A small network was shown many inputs. Here are its activations along a few directions, one row for each input.
Each table varies a few parts of the input and shows all the possible inputs, shuffled.
Descriptions start from the smaller parts, as in this example, which fits no table here: ring(5) and (point or ring(11) or (values(3) and line(4))).
Shared parts are said once, and a part with two or three values counts as separate values.
In the rows, 128 means zero.

Other details of the inputs shift rows strongly along two fixed directions, in all tables alike. That doesn't count.

Rows:
r1: [133 118 119 125 131 136 130 126 137 125 128 131 132 127 128]
r2: [129 131 119 120 127 136 126 129 133 130 126 135 137 131 125]
r3: [133 130 127 120 131 135 132 135 128 134 133 132 136 128 123]
r4: [128 126 133 119 130 133 127 128 130 131 129 132 139 138 127]
r5: [133 120 124 121 129 134 131 122 138 123 129 133 126 130 128]
r6: [117 144 143 177 102  53  84 129  95 104 122 121 103  76 127]
r7: [131 125 131 120 135 135 124 120 133 129 132 134 128 136 127]
r8: [ 76 215 115 234 165 118 194 132 149 169 112  69  73 198 180]
r9: [133 113 132 123 133 133 131 126 134 127 130 127 134 134 130]
r10: [128 115 132 120 116 162 141 128 105 131 120 115 119 119 125]
r11: [130 123 118 120 126 132 132 130 135 125 125 130 135 130 128]
r12: [130 134 122 117 130 137 129 134 133 132 132 134 131 125 124]
r13: [132 116 129 120 133 131 130 121 136 125 131 130 126 134 130]
r14: [129 120 128 115 128 126 132 124 135 125 128 130 129 137 129]
r15: [131 120 133 116 130 128 135 134 133 129 134 126 131 131 128]
r16: [130 117 131 119 128 128 133 129 133 127 128 127 137 136 129]
r17: [129 128 135 116 132 133 130 133 130 133 135 131 133 132 126]
r18: [137 115 124 127 132 135 133 128 132 128 129 128 137 129 127]
r19: [122 132 151 173 111  69  76 123  92 110 123 126 122  86 125]
r20: [127 129 130 115 130 131 126 123 132 130 129 134 131 138 127]
r21: [132 127 124 122 129 135 129 130 128 132 127 132 142 133 124]
r22: [128 133 124 116 126 134 126 124 135 127 127 137 131 134 126]
r23: [130 123 130 112 130 127 134 129 135 128 135 129 122 131 128]
r24: [134 122 125 119 129 131 138 137 131 130 132 127 134 126 126]
r25: [132 127 120 125 133 141 124 125 134 130 129 135 134 128 125]
r26: [129 124 123 116 125 130 133 126 138 123 126 133 129 133 128]
r27: [131 129 126 121 131 138 124 121 136 127 130 137 128 131 126]
r28: [133 119 123 122 127 130 136 132 131 128 126 127 140 132 127]
r29: [126 125 134 120 119 167 134 127 100 134 123 119 121 121 121]
r30: [129 136 127 113 129 134 129 129 135 130 133 136 124 128 124]
r31: [131 125 120 117 128 132 135 135 135 128 131 130 129 124 126]
r32: [125 134 143 178 110  71  78 125  90 111 121 126 124  81 122]
Description of these inputs: values(2) and (point or (values(3) and ring(5))).
- Changing only the values(2) part turns r28 into r21. The same change can be made to r5. Which row results? => r27
- Change only the ring(5) part in r25. List by row number the other rows that result. => r7, r19, r27, r32

Rows:
r33: [132 118 130 118 125 141 133 124 126 126 128 126 122 123 125]
r34: [110 151 149 221  97  14  59 131  85 100 113 117 106  60 134]
r35: [131 125 121 119 124 143 130 127 125 128 129 132 128 121 125]
r36: [130 125 129 121 127 142 128 131 120 134 131 131 136 126 123]
r37: [134 121 134 121 131 142 129 130 120 131 132 129 131 127 124]
r38: [129 127 124 115 134 127 126 132 144 125 137 132 133 131 128]
r39: [139 124 134  92 123 120 123 129 135 122 140 147 132 124 117]
r40: [128 129 127 109 133 122 126 131 138 131 133 137 127 129 127]
r41: [127 115 129 115 121 138 133 126 126 122 125 126 124 128 128]
r42: [131 128 130 114 136 137 115 113 141 128 132 145 135 142 126]
r43: [131 130 119 118 122 142 128 129 126 127 123 132 132 123 122]
r44: [132 118 138 119 128 140 131 127 122 132 130 124 131 127 125]
r45: [130 130 127 120 125 141 127 132 121 133 126 131 140 127 120]
r46: [128 115 137 115 124 138 131 129 121 128 127 125 132 132 129]
r47: [ 94 185 100 222 168 124 201 130 163 164 110  74  98 207 176]
r48: [137 113 125 117 132 121 126 127 138 119 131 138 145 126 125]
r49: [134 122 126 120 127 143 131 127 125 126 129 130 123 123 124]
- What do these inputs look like to the network? => point or line(6) or (values(2) and line(5))
- Change only the line(5) part in r37. List by row number the other rows that result. => r36, r44, r45, r46
- Start at r47 and move only the line(6) part, one step at a time. The first step leads to r48. Which rows follow, in order? => r34, r38, r40, r39
